Read these off the array that follows. Counting starts at 1.
1) Find the entry in the top-left corner.
2) Find the entry in row 2 and column 3.
3) Find the entry at row 2, column 1.
4) Find the smallest entry.
5) Find the top-right entry.
6) Find the entry directly above 121.
7) Find the entry just right of the smallest entry.
8) Find the entry at row 1, column 3.
[[155 141 111 108 143 138 128]
 [150 138 109 149 137 112 130]
 [155 121 136 143 145 103 105]
 [130 129 110 150 138 108 154]]
1) 155
2) 109
3) 150
4) 103
5) 128
6) 138
7) 105
8) 111

W =
[[109 120 146 128 119]
 [128 124 129 127 124]
 [149 138 135 125 113]
 [107 120 145 128 118]
 [128 128 127 129 128]
 [142 134 106 123 145]
 [139 134 107 122 143]
 [136 133 114 124 139]
 [128 127 129 122 135]
 [121 126 128 126 141]
 [129 118 127 131 127]
 [127 118 131 122 131]
 [114 126 126 132 146]
 [148 135 131 123 113]
 [129 121 127 133 127]
 [139 133 102 126 143]]
Counting starts at 1.
The entry at row 2, column 2?
Answer: 124
The entry in row 1 and column 1?
Answer: 109
The entry at row 2, column 3?
Answer: 129
The entry just right of the largest entry is 138
The entry at row 1, column 2: 120
The entry in row 1 and column 3?
Answer: 146
The entry directly below 149: 107
The entry in the top-right corner?
Answer: 119
The entry just right of 106?
Answer: 123
The entry at row 2, column 1?
Answer: 128
The maximum?
Answer: 149
The entry in the bottom-left corner -> 139
The entry directly above the smallest entry?
Answer: 127
The entry in the bottom-right corner -> 143

[[128 128 124 128 131 128 135 127 130 131 134 130]
 [132 126 125 131 136 126 136 125 125 133 139 130]
 [134 128 121 125 137 131 139 124 126 141 151 121]
 [134 133 124 117 136 138 139 123 129 153 158 108]
 [126 133 125 122 128 134 139 125 138 135 129 126]
 [131 128 124 127 134 129 136 124 127 136 142 124]
 [133 128 124 126 136 130 138 124 125 140 149 122]
 [130 125 125 133 134 125 135 124 126 130 133 136]
 [128 127 125 129 131 129 135 125 131 131 133 131]
 [130 127 124 127 133 128 135 126 129 137 139 128]
 [129 126 125 132 131 124 134 127 128 128 129 135]
 [134 119 122 139 138 116 134 127 117 124 135 144]
 [127 127 122 130 129 125 136 126 131 127 124 135]
 [127 129 126 127 128 127 140 126 135 129 127 129]
 [129 127 123 129 133 127 137 126 127 133 138 128]]
Indices start at 1.
Give the top entry of the column that holds the smallest entry.
Answer: 130
Give the entry in row 3 and column 1.
Answer: 134
Give the entry just left of the smallest entry.
Answer: 158
Give the entry directly above the largest entry.
Answer: 151
The top-left entry: 128
The entry in the bottom-left corner is 129
The entry in row 1 and column 3 -> 124
The entry directly below the smallest entry is 126
Give the bottom entry of the column that holds the largest entry.
Answer: 138
Give the top entry of the column that holds the largest entry.
Answer: 134
The bottom-right entry -> 128
The entry in row 2 and column 1 -> 132
The entry just right of the largest entry -> 108
Give the entry directly above the smallest entry.
Answer: 121
